A small network was shown many inputs. Here are its activations along a few directions, one row for each input.
In each table, some parts of the input vary, and every possible input appears once, in random order.
Descriptions start from the smaller parts, as in this example, which fits no table here: one of 5 places around a ring, together with either a single point or one of 11 places along a line or (one of 2 separate values, together with one of 6 places along a line).
Shared parts are said once, and a part with two or three values counts as separate values.
(in the rows, 128 means zero)

Rows:
R1: [126 138  81 127 176 147 156 117  75 146 178 105  91]
R2: [117 152 142 141 139 128 131 136 155 114  97 113 110]
R3: [140 151  77 112 139 168 161 126  71 130 169 120  85]
R4: [154 154  95  61 157 106 140 151 167 131 205 146 162]
R5: [ 94 115 167 131 126 119 124  88 149  92  96 160 150]
R6: [101 160 124 131 137 129 140 118 158 108 100 135 130]
R7: [125 165 106 103 196 145 169 121 123 106 172 130  79]
R8: [123 119 163 114 135  92 104 103 145 105 142 195 171]
R9: [ 73  86 177 150 123 130 117  73 143  73  46 163 150]
R10: [173 154  71 111 106 142 152 179 112 160 170 103 125]
R11: [ 87  48 170 175 103 130  99  89 100 121  50 124 134]
R12: [153 169 101  99 164 117 158 172 155 133 176 109 121]
R13: [116 124 115 162 116 129 120 133 112 156 104  94 116]
R14: [146 155  92 136  93 150 138 156 117 146 107  97 100]
R15: [130 137 113 146  79 154 120 144 111 141  90 110 112]
R16: [132 171 125 128 154 125 148 146 161 119 113 104  97]
R17: [ 98 141 146 127 129 122 133 106 153 104 111 151 145]
R18: [118 181 104 116 151 125 159 130 163 114 115 124 116]
R19: [110  78 160 161 106 121 104 102 105 141 100 119 134]
R20: [111 172  85  92 192 145 179 107 127 102 172 151 100]
R21: [127 117 136 145  73 149 112 132 107 141 102 125 128]
R22: [144  82 157 150 118  98  85 113 103 155 146 153 157]
R23: [190 128  88  91 102 134 127 171 124 162 198 121 142]
R24: [159 144  76 122 145 122 144 166 113 176 180  86 131]
R25: [170 145 114  76 159 108 131 164 167 135 204 125 140]
R26: [131 143  99 149 131 127 135 143 117 160 120  83 104]
R27: [111 107 186 140 127 121 112 107 146  97  94 136 130]
R28: [114 132 165 138 132 122 123 123 149 109 109 128 125]
R29: [115 103 138 160 109 124 112 121 107 153 115 109 131]
R30: [140 179  81  84 162 117 166 158 156 129 176 129 144]
R31: [ 89  77 196 156 127 129 107  92 140  76  44 140 131]
R32: [140 110 183 126 136  93  96 119 144 110 141 173 149]
R33: [123  94 159 147  71 148 101 116 105 132  85 134 132]
R34: [156  97 157 137  82 121  89 125 103 144 134 170 153]
R35: [174 117  90 104 141 115 118 159 124 177 209 105 150]
R36: [ 99  63 169 160  72 155  96 101 101 113  37 139 132]
Question: What is each input in this table made of?
Answer: one of 4 places along a line, together with either a single point or one of 8 places along a line
Question: The inputs of R34 and R8 match in every part but the place on the line of 4. If R3 is changed in the same way as R34 into R8, which row does it become?
Answer: R20
Question: Change only the place on the line of 4 in R15. List by row number the other rows that result.
Answer: R2, R6, R13
Question: List by row number the other rows that have the place on the line of 4 in common with R28.
Answer: R2, R7, R12, R16, R25, R27, R31, R32

Rows:
R37: [ 87 132 161 139 163 128 134  87 146  89  90 145 114]
R38: [139 106  93 154  87 151 120 145  73 178 114  73 106]
R39: [120 170  99 120 160 134 169 143 142 115 133 108 107]
R40: [100 152 134 125 178 123 149 102 149  97 120 136 113]
R41: [142 197  63  92 167 140 180 157 142 126 167 117  96]
R42: [ 70 105 203 154 131 134 117  71 133  66  48 165 123]
R43: [145  73 136 160  77 123  83 131  87 177 119 124 148]
R44: [104 152 123 136 148 129 149 120 142 114 104 113 103]
R45: [125  86 112 169  70 157 107 127  74 173  83  84 112]
R46: [129  46 167 176  43 129  71 109  77 152  73 148 163]
R47: [111 108 180 113 167 100 114  95 170  83 126 177 155]
R48: [167 185  82  78 141 121 153 170 157 149 194 126 136]
R49: [ 91 133 148 151 134 136 132 106 141 106  77 122 107]
R50: [119 129 154  99 178  95 131 105 171  92 156 167 154]
R51: [147 155 114 107 137 114 141 158 159 136 155 119 143]
R52: [ 74 107 187 167 100 143 116  87 129  82  36 141 118]
R53: [132 199  70  81 193 135 179 138 147 109 184 141 109]
R54: [108  61 143 187  34 164  97 102  65 150  40 106 129]
R55: [125 118 158 137 115 114 105 127 155 118  98 136 146]
R56: [107  90 195 154  82 120  86 108 144  94  54 158 154]
R57: [157 122  78 140 100 156 136 168  77 181 144  66  99]
R58: [ 95  78 221 129 136 108  95  81 160  65  81 198 158]
R59: [205 143  78 106 109 133 124 182  93 194 233 104 122]
R60: [193 150  53 115 111 162 146 184  78 185 188  71  81]
R61: [175 113 102 131 104 123 115 169  90 185 186 102 138]
R62: [112 170 110 110 187 126 168 121 149 100 147 131 115]
R63: [141 179  92  56 186 113 158 137 171 111 226 167 152]
R64: [126 148 129  84 185 102 148 124 172  97 186 161 158]
R65: [158  93 118 146  91 117  97 146  89 185 151 111 140]
R66: [136 137 136 123 128 108 122 139 158 130 126 125 141]
Question: The inputs of R62 and R57 match in every part but one. If R37 is changed in the same way as R62 into R57, which row does it become?
Answer: R45
Question: What is each input in this table made of?
Answer: one of 5 places along a line, together with one of 6 places along a line
Question: Change only the place on the line of 6 in R60. List by row number the other rows that result.
Answer: R41, R48, R53, R59, R63
Question: Change only the place on the line of 5 in R50. List by row number the other rows that result.
Answer: R47, R58, R63, R64
